These are the activations of a small neural network, seen along a few directions. Each row is one input.
In each table, some parts of the input vary, and every possible input appears once, in random order.
Descriptions start from the smaller parts, as in this example, which fits no table here: line(6) and (point or line(9) or (values(3) and ring(5))).
Shared parts are said once, and a part with two or three values counts as separate values.
In the rows, 128 means zero.

Other details of the inputs vary at random and push rows far along two fixed directions, the same in every table; ignore that.

Table:
x1: [ 98  67 185 148 144 203  86  45  99 144 102 182]
x2: [ 94 150 134 138 118 135 146 159  69 111 124 123]
x3: [101 100 164 139 115 206 152  98  63 132 117 158]
x4: [ 89 128 154 132 143 196 106 104  98 124 122 154]
x5: [131 167  61 126 107  37 133 165 164 107 152  94]
x6: [ 28 146  95 109 132 120 143 168  81  81 142 121]
x7: [167  95 138 131 118 140  86  42 180 176 106 161]
x8: [102 140 128 107 153 123 153 190  86  80 125 103]
x9: [ 62 175  66 118 134 116 123 187 117  98 162 123]
x10: [ 95  94 161 126 117 189 121  97  49 141 112 154]
x11: [106 145  82 117 147  83 172 215  88 104 151 108]
x12: [ 87 133 125 138 117 124 139 159  67 119 125 122]
x13: [ 95 123 120 107 153 114 146 190  82  87 126 103]
x14: [100 132 134 114 141 132 162 191  99  69 129 105]
x15: [111  85 198 148 133 236 100  54 112 136 107 175]
x16: [119 139 111 129 117 106 125 141 117 122 127 101]
x17: [ 88 146 113 121 154 118 183 211  59  90 137 117]
x18: [ 72 118 117 117 122 137 130 128  78  98 125 131]
x19: [ 54 129 117 128 179 106 142 208  92  65 139 133]
x20: [ 65 169 117 146 145 133 131 176 101  94 134 123]
x21: [ 65 116 140 137 135 122 129 127  96 109 116 121]
x22: [201 123 148 141  94 126 111  72 189 153 121 116]
x23: [141 145  90 140 122  71 113 124 187 141 123 124]
x24: [198 139 121 131 138 101 117 136 224 133 152 129]
x25: [115  80 212 160 131 217 113  61 109 145  70 157]
x26: [ 77 139 136 116 118 172 139 129 112 103 134 122]
x27: [124  80 201 135 138 186 148 128  70 112 104 149]
x28: [239 111 155 125  91 149  90  24 179 204 127 154]
x29: [142 147  73 105 138  39 144 192 156  91 153  97]
x30: [232  74 171 127 146 137  83  50 207 198  95 145]
x31: [238  83 188 123 127 145 103  45 222 176 118 131]
x32: [ 92  81 178 154 125 155 126  98  54 128  98 153]
x33: [156  54 217 146 144 204 148  81  80 147  93 160]
x34: [155 159  76 147 122  52 102 132 209 136 156 124]
x35: [155 145  78 145 107  56 144 136 152 146 149 121]
x36: [101 103 174 133 107 205 137 101  65 122 115 158]
x37: [153 191  80 120 110  65 127 149 195 134 155  87]
x38: [ 56 166  99 111 112 148 160 186  83  65 144 108]
x39: [143 144  87 104 144  46 136 170 183 110 156 102]
x40: [141  98 188 167 128 189 101  66 148 145 107 155]
x41: [159 150 124 138 123 119 110 105 176 157 111 124]
x42: [195 171  81 109 120  51 144 183 176 127 162 105]
x43: [210 149 113 123 148  88 106 131 222 147 151 124]
x44: [ 88 148 116 149 114 132 174 174  82 105 135 120]
x45: [162 169  73 140 119  66  98 140 206 149 157 112]
x46: [100  77 187 136 180 183 110 126  85 120 105 151]
x47: [197 167  96 139  80  74 133 133 195 145 155 113]
x48: [ 61 172  99 112 135 149 139 169  99 101 125 127]
x49: [ 92 124 156 109 164 146 145 162  93  98 119 113]
x50: [ 99 119 154 125 156 156 148 168 118  96 106 132]
x51: [101 139 131 146 125 141 159 146  68 127 122 125]
x52: [139 174  53  99 100  76 123 155 159 124 163  96]
x53: [238 139 118 116 138  87 105 104 240 172 125 122]
x54: [183 162  52 116  94  75 132 127 174 169 170 120]
x55: [ 83 145  88 114 164  74 149 210 128  82 130 119]
x56: [151 150  72 117  95  71 125 129 154 138 161 134]
x57: [130  93 160 127 128 189  91  57 127 170  94 155]
x58: [ 76  93 180 138 139 177 115  96  74 134  97 125]
x59: [151 103 173 120 116 191 104  54 110 151 106 139]
x60: [217 132 101 114 119  62 122 140 184 157 152 116]
x61: [ 51 143  79 125 124 114 167 176  55  97 147 137]
x62: [144 177  87 102 110 104 120 125 178 137 157 105]
x63: [ 83 138 104 142 125 117 159 170  66 123 132 118]
x64: [211  91 161 148 118 140  75  28 200 208  92 142]
x65: [199 167  74 119  95  94 135 109 178 172 163 125]
x66: [ 95 123 130 109 124 154 113 106 112 136 129 124]
x67: [ 85 108 149 109 164 137 137 163  89 104 121 112]
x68: [112  84 197 137 127 234 110  54 110 145  83 168]
x69: [ 93 116 123 121 147  95 156 188  74  87 133 130]
x70: [209 121  90 125 129  47 141 131 182 154 152 127]
x71: [100 106 185 141 131 185 124  98  64 120  90 126]
x72: [218 104 176 144 100 146  95  25 218 186 116 128]
Each input here is: values(3) and line(4) and line(6).
Changing only the line(4) part turns x22 into x16. The same change can be made to x31. Which row results?
> x67
Change only the line(6) part in x52. List by row number the other rows that result.
> x9, x10, x54, x57, x66
Change only the line(6) part in x7. List by row number the other rows that result.
> x1, x6, x18, x56, x61
Change only the values(3) part in x1. List by row number the other rows that result.
> x19, x34

Table:
x73: [180  61 235 146 175 170 116  51 132 170  76 137]
x74: [163 126 122  99 101 131 128  92 156 149 143 129]
x75: [108 126 119 109 111 151 153 129  84 111 133 122]
x76: [ 51 139 152 123 122 173 156 153  76  83 117 116]
x77: [127 185  71 108 114 105 144 170 182 115 165 121]
x78: [169 123 126 110 108 122 112  83 154 155 150 130]
x79: [188  76 165 140 161 133 138 118 160 164 119 136]
x80: [ 73 148 141 131 124 144 139 150  96  95 134 113]
x81: [113 105 184 151 126 200 135 106  52 145 104 158]
x82: [ 60 134 165 146 127 175 150 154  30 101 102 117]
x83: [157 116 159 147 113 129  99  74 164 153 126 128]
x84: [ 49 149 105 101 141 139 140 173  72  89 149 118]
x85: [180 146  90  90 104 104 117 101 199 155 153 118]
x86: [ 80 124 122 145 127 130 145 138 108 110 128 151]
x87: [188 133 118 108  93 125 133  97 139 170 128 125]
x88: [ 62 176  71 143 126  98 160 214  86  78 166 119]
x89: [110 100 146 146 135 152 118  93 133 139 111 163]
x90: [ 85 177  81 110 134 142 141 187 133  99 139 126]
x91: [172 127 114 119 106 118 121  95 140 149 150 121]
x92: [168 136 131 134 112 134 118  97 168 147 152 144]
x93: [175 176  83 134  97  77 126 134 187 127 160  90]
x94: [135 148  80 124 113  84 127 141 126 126 163 112]
x95: [114 115 142 130 162 106 159 188 126 111 121  91]
x96: [ 85 117 187 125 174 143 147 163  72  75  93 130]
x97: [190 173  92 144  95  59 115 128 190 162 145 100]
x98: [181  67 187 135 138 131 114 118 159 134 102 118]
x99: [108 178  77 141 113  75 139 178 138  98 158  90]
x100: [181 138 101 150  97  75 118  95 199 150 130 112]
x101: [115 176  50 129 128  71 125 175 181 120 144 128]
x102: [183  88 204 145 102 196 116  38 124 179  78 138]
x103: [ 64 139 120 138 153 159 115 162  91 110 126 144]
x104: [ 66 122 130 157 128 145 156 157  51 116 105 152]
x105: [ 38 139 139 137 153 161 113 162  75  95 108 120]
x106: [210 119 120 109 164  74 133 115 179 162 140 112]
x107: [105 144  97  91 130 145 126 142 123 120 126 121]
x108: [ 66 200  65 114 136  99 132 212 133  79 146  88]
x109: [178 150  81 112 103  61 107 113 188 154 172 118]
x110: [190 142 126 133  94 138 139 106 156 170 128 140]
x111: [120 160  89 132 128 100 118 154 164 126 162 133]
x112: [ 83 121 157 127 123 192 151 128  86 107 124 151]
x113: [ 62 138 145 133 119 174 162 152  62  80 114 110]
x114: [ 82 111 167 161 133 178 136 134  39 132 108 157]
x115: [ 45 137 119 127 130 133 149 183  15 101 127 125]
x116: [171 152  74 108 114  67  99 116 197 155 168 117]
x117: [140 103 163 126 115 167 124  89  70 159 112 139]
x118: [154 151 105 127 173  78 161 179 156 122 147 118]
x119: [155 135 121 142 117 116 112 110 165 148 153 145]
x120: [ 66 125 112 154 130 135 158 154  75  96 123 144]
x121: [132  81 193 145 120 225 136  65  85 141 102 162]
x122: [125  97 122 135 115 121 130  93 104 135 116 137]
x123: [112 146 114 127 142 159 112 138 133 124 131 140]
x124: [116 138 144 120 121 157 125 113 149 122 121 117]
x125: [148 127 139 132 129 156 108  93 159 146 140 148]
x126: [179  72 141 110 141 108 124 143 139 131 130 120]
x127: [155 122 124 106 130 144  91  87 150 160 127 133]
x128: [104 179  70 142 106  56 154 185 135 111 131  98]
x129: [144  88 159 107 152 133 125 143  93  93 115 137]
x130: [143 109 152 148 109 117 113  75 165 148 112 133]
x131: [140 161  81 131 111  60 118 133 208 131 142 107]
x132: [148 107 113 119 120 105 106  80 165 157 126 140]
x133: [193 102 174 127 163 130 123 103 153 138 111 161]
x134: [142 112 147 102 168 109 139 143 105 110 119 137]
x135: [205  90 172 130 143 134 109 111 160 129 115 156]
x136: [113 121 118 116 141 136  94 116 117 142 128 134]
x137: [193 112 158 125 134 102 109 127 174 109 113 120]
x138: [170  59 181 145 113 161 106  28 100 191  78 163]
x139: [151 153  55 107 119  60 107 130 189 147 140 119]
x140: [ 65 120 138 139 144 148 116 128 106 112  92 129]
x141: [ 55 188  76 126 132  82 135 207 129  80 159  94]
x142: [159  91 132 113 161 103 148 150 132 142 132 109]
x143: [149  54 190 140 154 167 128 136 109 124 107 151]
x144: [121 119 166 132 130 167 105  87 137 134 117 127]
x145: [ 74 133 134 145 132 172 153 153  58  94 137 138]
x146: [106 185  79 108 122 114 129 174 167 105 133  96]
x147: [114  66 176 132 124 163 116  54  91 149 100 161]
What is each input in this table made of?
> values(3) and (ring(5) or (line(4) and line(5)))
Changing only the values(3) part turns x87 into x110. The same change can be made to x106. Which row results?
> x118
Changing only the values(3) part turns x122 into x100. The same change can be made to x129. Which row results?
> x137
Start at x138 and move only the line(4) part, one step at a time. The first step leads to x115. Which rows follow, in order?
> x117, x87
Change only the values(3) part in x79. List by row number the other rows that result.
> x95, x142
